These are the activations of a small neural network, seen along a few directions. Each row is one input.
Each table varies a few parts of the input and shows all the possible inputs, shuffled.
Descriptions start from the smaller parts, as in this example, which fits no table here: one of 6 places along a line, together with either a single point or one of 11 places around a ring or (one of 2 separate values, together with one of 8 places around a ring).
Shared parts are said once, and a part with two or three values counts as separate values.

Other details of the inputs vary at random and push rows far along two fixed directions, the same in every table; ignore that.

A family of inputs:
x1: [-55.9 -30.8 -22.2   1.3 -11.2  66.4  14.3   8.0  -2.2  49.7 -18.4  42.9
   8.4]
x2: [-13.9  -2.2  -8.8   1.2  -6.6  13.8  -3.9  24.1  -5.3  35.5  18.8 -17.9
 -35.2]
x3: [  8.6  -9.8  30.3 -20.5  29.3 -41.6   9.8 -30.7   5.9 -55.5 -33.7  26.1
  44.3]
x4: [ 13.0  21.6 -13.7   2.9  -4.5  12.7   9.9   8.6  -3.0  26.1  21.9 -33.1
 -25.2]
x5: [-64.0 -25.5  11.5  -9.0  -9.4   7.7 -30.8  37.9 -13.4   4.4  -3.8  29.6
 -18.6]
x6: [ 17.0 -32.5  20.0 -24.5  17.6 -37.6  10.6 -33.8  14.0 -33.3 -19.0  31.9
  39.2]
x7: [ 16.5  30.0 -12.9  23.9 -18.2  17.0  -8.7  11.1   1.7  10.8  18.8 -34.6
 -17.3]
x8: [ -9.3   9.4  -4.4  13.7 -22.1  18.0 -17.4  29.4  -2.8  17.0  15.6 -14.3
 -25.6]
x9: [ 23.6  24.5 -12.8   9.8 -12.6   3.7   5.9 -10.8   8.1  14.3  16.3 -29.8
 -10.6]
x10: [ 26.5   9.5   1.2  -6.2   1.4 -17.5  11.2 -23.1  11.9  -4.9   1.2 -10.3
  11.2]
x11: [  9.9  11.1  15.7  -5.3   2.7 -29.7   2.0 -10.1   9.0 -16.8 -15.5 -14.7
   7.2]
x12: [ 29.3   3.5  13.3   0.8  -2.5 -22.9   2.8  -8.1  13.9 -15.7  -4.1 -14.4
  11.5]
x13: [ 33.3  31.2 -25.6  15.0  -8.5   9.7   1.4 -12.5   1.3  14.9  17.0 -29.0
 -10.6]
x14: [-11.0  -4.9  -5.8  -2.1 -12.6  11.8  -6.7  21.4  -2.9  37.1  17.9 -19.1
 -38.8]
x15: [-41.1 -18.6 -11.3   7.3   0.2  35.1 -34.2  39.9 -22.8  -4.9   7.4  37.9
  -6.4]
x16: [ 16.4  43.7  -6.7  18.7 -10.5  -2.3  -1.3  -7.3  -0.4   4.0   6.8 -46.2
 -13.6]
x17: [ 34.4   7.7 -11.0  -4.2  24.6  -3.4  14.4 -18.6  -3.7  -9.9   1.3  -4.2
  10.6]
x18: [ -1.8  12.3   1.5  25.7 -47.6  -1.5  42.8   1.1  18.2  50.4 -11.8 -27.4
 -27.5]
x19: [-44.6 -20.8   1.7   5.4  -6.5  28.9 -30.7  38.6 -19.4   0.2   7.7  32.1
  -9.4]
x20: [-77.6 -41.5   3.1 -11.0  24.1  23.2 -37.2  31.8 -36.8 -29.3 -15.6  75.8
  11.8]
x21: [-50.1 -27.3 -11.0  -5.6  17.3  32.4 -14.5  30.5 -24.8  12.6  14.4  35.9
 -10.1]
x22: [ 12.0  -5.3  26.8 -14.7  29.7 -36.1  10.2 -32.6   1.9 -56.7 -31.2  22.9
  45.9]
x23: [ 53.5  33.1  -6.8   5.2 -16.1 -23.6  17.0 -26.7  22.7  16.7  11.5 -55.4
  -8.0]
x24: [ 22.7 -18.7   5.4 -13.9  30.6 -22.8  14.4 -43.4   6.2 -46.5 -15.8  32.1
  50.3]
x25: [ 23.3 -26.8  28.8 -17.4  11.9 -40.3   4.9 -20.3  13.8 -44.9 -22.9  22.3
  39.8]
x26: [ 29.3  27.0  -6.4   3.4  -0.4  -1.1  13.8  -4.5   9.0  24.7  15.2 -39.0
 -23.4]
Each input here is: either one of 2 separate values or (one of 4 places along a line, together with one of 6 places along a line).
Question: A walk changes only the place on the line of 4. It starts at x20 and steps to x15. List the rest of the walk in order.
Answer: x13, x17
Question: Change only the place on the line of 4 in x24. List by row number the other rows that result.
Answer: x7, x16, x21
Question: List by row number the other inputs of the same sort as x1.
Answer: x18

A family of inputs:
x27: [-47.0  -8.2  -8.0   5.5 -31.3  26.8 -12.3  38.9  -6.1  59.0  14.9  -7.8
 -53.0]
x28: [-55.4 -27.6  10.5  -4.1  -8.7  17.4  -5.2  24.1  -6.6  18.1  -8.3  30.4
 -14.4]
x29: [ 48.3  58.1  -9.4  28.9 -49.9  -9.2  22.5 -16.8  30.3  39.1  11.5 -81.0
 -26.4]
x30: [-53.5  -7.0  15.6  -1.7   5.7   3.0 -47.1  42.6 -23.9 -22.4   5.3  20.2
 -20.9]
x31: [ 41.2  18.2  -8.9  -7.4  26.4 -13.2  20.1 -40.7   3.0 -17.7  -4.1 -12.0
  25.5]
x32: [-44.1  -2.7  -9.2   9.2 -30.8  28.1 -13.4  36.5  -5.9  54.2  22.3  -8.6
 -51.0]
x33: [-36.0  11.0 -27.2  25.8 -29.3  53.4 -24.7  37.9 -12.4  37.0  18.2  -1.0
 -33.3]
x34: [-12.9 -47.8   8.0 -20.1  33.6  -1.1  -3.0  -4.2  -9.1 -30.4  -9.8  58.2
  34.7]
x35: [12.5 14.5 -8.3  5.5  4.8  7.6 11.4 -8.0 -0.8  2.0 -1.5 -8.5  2.3]
x36: [-23.8 -28.0  27.3 -22.4  34.0 -32.9 -34.7   9.5 -16.7 -61.9  -8.8  44.5
  18.3]
x37: [-42.5  17.5 -28.9  15.1 -10.6  54.6 -17.9  32.0 -19.2  41.2  19.3  -8.1
 -37.7]
x38: [ 10.1  26.8  10.3  11.8 -12.0 -19.8 -30.0  10.2  -1.1 -31.1   4.1 -23.1
  -6.0]
x39: [-27.0 -32.0   1.9 -12.7  29.4  11.1  -8.4 -12.6 -11.9 -40.3 -25.5  64.6
  50.1]
x40: [  9.8  11.2  -4.7  14.9 -12.6   5.4   5.9  -6.6   5.0  -1.2  -4.2  -5.4
  10.1]
x41: [ 56.1  56.6 -16.5  20.2 -28.7  -9.7  26.4 -11.5  19.3  38.8  21.2 -82.8
 -34.2]
x42: [ 48.5  17.8  17.6  -9.6  18.7 -45.9 -15.9 -11.7   3.0 -46.6  11.8 -27.7
  10.2]
x43: [ 49.8   1.6   6.2  -8.5  12.1 -25.8  22.1 -26.5  14.2 -14.5  -2.6 -15.9
  21.6]
x44: [ 40.3  13.5   7.8   6.0  -6.0 -23.5  26.0 -28.1  19.0 -19.1 -18.9 -16.6
  28.9]
x45: [ 14.5  -4.9   5.0  -6.5  -6.2  -9.7   8.4  -6.9  11.2  14.2   7.9 -12.0
  -4.8]
x46: [-31.5 -43.1  23.2 -18.8  23.6  -7.8   7.5  -1.4  -7.0 -31.2 -30.6  57.3
  33.9]
x47: [-34.7   5.1 -30.1  13.9 -13.9  47.8 -19.2  37.2 -19.2  43.5  30.1  -2.3
 -43.7]
x48: [12.1  3.7 -6.5  2.7  3.5 -0.9 10.7 -7.4 -0.8  3.3  3.9 -5.3 -0.2]
x49: [ 29.0   5.3  18.8  -7.3  -1.6 -34.2  35.4 -32.0  22.2  -2.6 -25.5 -17.8
  15.0]
x50: [ 51.7  14.4 -12.5  -9.9  28.3 -10.3  14.7 -37.4   4.8 -17.5   5.5 -13.9
  28.2]
x51: [-50.8 -23.3  -2.0   2.9   2.7  29.6  -9.8  26.5 -16.9   8.6  -2.9  36.9
  -7.4]
x52: [ 44.0  -3.7  11.3 -15.1   4.1 -35.2  26.8 -31.8  22.6  -2.4 -10.4 -16.7
  15.4]
x53: [  3.4   0.7   5.5   4.9 -24.6  -9.9  11.4  -6.6  16.4  13.0 -16.0 -10.2
   0.5]
x54: [-12.4 -47.7   3.1 -23.3  39.4   4.1  -7.6  -5.1 -13.3 -33.2  -7.0  64.5
  38.3]
Question: The inputs of x31 and x37 match in every part but one. If x41 is changed in the same way as x31 into x37, which row does it become?
Answer: x46
Question: Describe the family of inputs behind these rows.
Answer: one of 4 places along a line, together with either a single point or one of 6 places along a line
Question: List by row number the other rows that have the place on the line of 4 in common with x44.
Answer: x29, x33, x38, x39, x40, x53
Question: A walk changes only the place on the line of 4. It starts at x54 and steps to x47. List the rest of the walk in order.
Answer: x35, x33
Question: List by row number the other rows that have the place on the line of 4 in common with x54.
Answer: x34, x42, x43, x45, x50, x52
